Small tables with named rows and columns. After each table, cells are looked up by row and column.

basoso:
	fomubo	gatul	gez	losedag	litup	kufasam	vovu	nuzodan
fuves	50	219	84	153	153	154	89	82
bezer	100	84	117	234	24	237	39	55
vem	36	83	206	73	28	20	127	193
voviz	116	64	185	204	167	186	188	232
zukipa	219	223	165	181	37	236	111	62

kufasam of fuves: 154
gez of voviz: 185
losedag of voviz: 204
losedag of fuves: 153
vovu of vem: 127
gatul of vem: 83
litup of fuves: 153
kufasam of voviz: 186
kufasam of zukipa: 236
gatul of voviz: 64
litup of vem: 28
litup of voviz: 167

tiroza:
fields: mer, fam, zoz, dapumeg, vosibul, sil, tufabop, vido
viv: [0.147, 0.023, -0.096, 0.138, -0.070, -0.155, 0.027, 0.138]
nenakuv: [-0.356, -0.125, 0.513, -0.347, 0.491, 0.520, -0.130, -0.339]
beso: [0.133, 0.006, -0.378, 0.091, -0.383, -0.420, 0.012, 0.191]
mileviz: [0.228, 0.077, -0.375, 0.260, -0.387, -0.410, 0.066, 0.213]
tef: [-0.366, -0.144, 0.250, -0.301, 0.247, 0.305, -0.148, -0.216]
lat: [-0.206, -0.202, -0.003, -0.079, -0.040, -0.080, -0.205, 0.027]
nivak: [-0.209, -0.100, 0.165, -0.169, 0.172, 0.139, -0.099, -0.211]
zutun: [0.210, 0.033, -0.488, 0.217, -0.479, -0.516, 0.036, 0.198]
zim: [-0.476, -0.254, 0.284, -0.397, 0.268, 0.309, -0.257, -0.235]
kur: [-0.373, -0.143, 0.265, -0.417, 0.260, 0.289, -0.147, -0.353]
tagibe: [0.041, -0.024, -0.479, 0.027, -0.440, -0.480, -0.021, 0.088]

viv, zoz -> -0.096
lat, fam -> -0.202
tef, tufabop -> -0.148
zim, tufabop -> -0.257
mileviz, sil -> -0.410
nivak, dapumeg -> -0.169
tagibe, sil -> -0.480
mileviz, mer -> 0.228
zim, sil -> 0.309

Table pososag
columns: bur, vifof, deta, razura, vas, napezeg, zalefa, tuzumu, detinov
vodusi: [4062, 6031, 5729, 3073, 1554, 5516, 2986, 6173, 6661]
bigebib: [5927, 5281, 4476, 6938, 8788, 4821, 7014, 5078, 5391]
lebu: [7289, 5035, 2139, 4826, 4270, 7981, 5623, 2746, 5094]

vodusi, bur: 4062
lebu, vifof: 5035
vodusi, detinov: 6661
bigebib, bur: 5927
bigebib, vifof: 5281
lebu, tuzumu: 2746
vodusi, vas: 1554
bigebib, deta: 4476
bigebib, razura: 6938
lebu, deta: 2139
lebu, bur: 7289
bigebib, detinov: 5391
vodusi, tuzumu: 6173
lebu, detinov: 5094
lebu, razura: 4826

muf:
|  | vugop | pom |
|---|---|---|
| mal | 823 | 26 |
| beneta | -539 | 310 |
| nepo | 954 | -19 |
| digep | -999 | 509 |
| busakul | -487 | 516 |

What is the pom of busakul in muf?
516
What is the vugop of beneta in muf?
-539
What is the vugop of nepo in muf?
954
What is the vugop of mal in muf?
823
What is the vugop of busakul in muf?
-487
What is the pom of beneta in muf?
310
What is the pom of nepo in muf?
-19
What is the pom of mal in muf?
26

Table nitas
|  | mikepuf | bogo | lisulo | mafati | did |
|---|---|---|---|---|---|
| sulev | 87 | 98 | 82 | 148 | 177 |
| nabamo | 155 | 111 | 143 | 137 | 120 |
| ranabuz | 111 | 77 | 37 | 89 | 138 |
| zitezu | 106 | 225 | 41 | 139 | 204 |
| filipon | 162 | 123 | 121 | 192 | 101 |
| nonon | 86 | 148 | 172 | 103 | 189 |
| sudaga | 85 | 108 | 140 | 153 | 209 |
| gikitep | 246 | 137 | 157 | 196 | 135 |
| nur | 105 | 74 | 116 | 94 | 236 |

did of filipon: 101
mafati of filipon: 192
mafati of gikitep: 196
did of nur: 236
mafati of nonon: 103
did of gikitep: 135
did of sudaga: 209
lisulo of zitezu: 41
mikepuf of sulev: 87
bogo of ranabuz: 77
did of ranabuz: 138
lisulo of nonon: 172
did of sulev: 177
mafati of sulev: 148
bogo of sudaga: 108
mikepuf of nur: 105
lisulo of nur: 116
Which row has the largest bogo? zitezu

